These are the activations of a small neural network, seen along a few directions. Each row is one input.
In each table, some parts of the input vary, and every possible input appears once, in random order.
A made-up example of a description, with smaller parts first: line(4) and (point or ring(9) or (values(2) and ring(5))).
Shared parts are said once, and a part with two or three values counts as separate values.

Other details of the inputs shift rows strongly along two fixed directions, in all tables alike. That doesn't count.

Table:
R1: [ 74 -44  68   3  82 -51  90  -9 -21 -21  73 -45]
R2: [ 18  61 -45  16 -21  -8  12 -18 -30 -43 -26 -65]
R3: [ 19 -34  -5 -32 -10  33  22   4  18   0 -12  19]
R4: [ 20 -33   7 -24  10  45  24  18  25 -13 -10  12]
R5: [ 37  40 -27   1  -1 -36  23 -23 -38 -29   8 -69]
R6: [-30 -21  10   5   7  38 -10  38   6  12   2  26]
R7: [ -2 -12  23  11   7  26 -14  19  49   8  -8  29]
R8: [-32 -24   1   2  -5  20 -12  21  -5  18  -2  26]
R9: [-29  46 -38  25 -20 -20 -32  -2 -50 -11 -12 -30]
R10: [ -3  69 -23  45 -19 -25 -28 -16  -1 -28 -21 -37]
R11: [ -7 -13   7 -20 -16  -3 -29  -9  32  22  -6  38]
R12: [-40 -22   3 -13 -10  15 -14  15  -6  22  -8  37]
R13: [-32 -23  13   1   0  29 -11  25  -2  14   0  29]
R14: [ -6 -12  22   5  -4  23 -18   6  44   9 -10  33]
R15: [-38  72 -63  29 -30 -20 -40 -16 -58 -11 -23 -41]
R16: [ 14 -20 -20 -65 -23  15  17 -17   6  24 -10  27]
R17: [ 47 -27  68  34  69 -73  47 -11   5   1  70 -26]
R18: [-10  -2  -3 -24 -17  -8 -26 -23  27  26  -5  37]
Description of these inputs: values(3) and line(6).
- The inputs of R2 and R5 match in every part but the line(6) part. If R12 is changed in the same way as R2 into R5, which row does it become? => R9
- Change only the values(3) part in R6. List by row number the other rows that result. => R4, R7
- Change only the line(6) part in R10. List by row number the other rows that result. => R7, R11, R14, R17, R18

Table:
R19: [108 -84  82 -45  80 -53  94 -22  30   8  86 -13]
R20: [ 71 -96  84 -26 110 -19 107  20 -16   4  94 -14]
R21: [-57 -40  34  -2  -5  31 -41  34  27  47   0  66]
R22: [ 27  58 -50   3 -45   3 -14 -28   8 -38 -41 -40]
R23: [-49 -55   3 -35 -12  41 -15  23  -8  39  -2  64]
R24: [-10 -33   6 -57 -22   5 -25 -23  31  40 -10  67]
R25: [-32  42 -54  33 -28  24 -19  12 -43 -26 -36 -37]
R26: [-18  71 -56   8 -40 -36 -62 -31 -20   5 -25 -15]
R27: [-10 -44  38 -10   2  23  -9   4  66  27  -9  62]
R28: [-53  59 -26  66 -27  -5 -68  20 -25  -7 -14 -19]
R29: [-34  75 -30  57 -26 -19 -69 -11   2   1 -15 -14]
R30: [ 83 -71 109   3  97 -49  89   4  46  12  85   2]
R31: [-17 -58  41  -6   9  44   0  37  41   8  -5  55]
R32: [ 38  62 -52   2 -48  13 -10 -22  12 -33 -46 -43]
R33: [ 77  29  11  10  45 -67  86 -29 -65 -41  51 -98]
R34: [-18  67 -25  58 -24  -5 -42 -12  13 -23 -34 -22]
R35: [-45 -34 -26 -75 -33   4 -27  -1  -8  60  -6  71]
R36: [ -4 -57  -6 -76 -25  32  21  -7  11  21 -13  54]
R37: [ 12 -44  35 -20   5  34   7  13  76  16  -7  56]
R38: [-44 -32 -19 -77 -29  11 -17  -4  -4  59  -8  64]
R39: [-24 -49 -11 -74 -25  20   5 -11   1  34 -16  63]
R40: [-11  46 -55  24 -24  42  -7  17 -37 -40 -37 -42]
R41: [-20 -28   3 -59 -21  -1 -35 -17  29  56 -11  71]
R42: [ 60  21  21  48  71 -43  76   5 -70 -44  53 -99]
R43: [  6 -55  -4 -82 -23  42  29  -4  15  19 -13  49]
R44: [  61   25   39   72   82  -41   53   18  -22  -62   55 -102]
R45: [-36 -54  41  -2   5  36 -17  31  31  23  -6  66]
R46: [ 56  29  46  77  76 -49  56  17 -30 -55  50 -94]
R47: [-34 -41 -14 -77 -29  18  -8 -10  -3  42 -10  65]
R48: [  83   24    7    5   51  -59   84  -29  -57  -47   56 -109]
R49: [ 42 -97  85 -13  94 -43  94  13 -31  12  89   2]
R50: [ 20 -51  11 -55 -20  15   6 -18  46  18 -11  54]
R51: [-18  52 -68  -8 -49   2 -11 -23 -36 -22 -42 -36]
R52: [-47 -46  37  -2   0  35 -31  31  28  29   0  66]
R53: [-38  44 -53  35 -28  18 -25   9 -51 -21 -33 -31]
R54: [-31  50 -21  64 -18  17 -36  21  -7 -37 -34 -34]
R55: [-35  78 -25  54 -26 -12 -62 -11   8   0 -23 -18]
R56: [-59 -49  -1 -35 -15  34 -24  27  -9  56  -1  64]
R57: [ -2  61 -49  11 -42 -18 -35 -36  -8 -18 -42 -26]
R58: [-55  49 -62  34 -37  -2 -52  14 -59   3 -15 -21]
R59: [ 83  38  33  65  69 -60  54  -8   9 -50  54 -99]
R60: [-26  73 -25  55 -25  -6 -55 -15   9 -17 -24 -20]
R61: [  2  63 -28  54 -26   4 -26  -6  24 -37 -34 -31]
R62: [ -8 -57  41 -13  15  53   7  42  47   6  -5  52]
R63: [  6  57 -49  11 -42 -13 -26 -34  -1 -23 -42 -34]
- Describe the family of inputs behind these rows. => ring(5) and line(9)
- Change only the line(9) part in R58. List by row number the other rows that result. => R20, R23, R25, R40, R42, R49, R53, R56
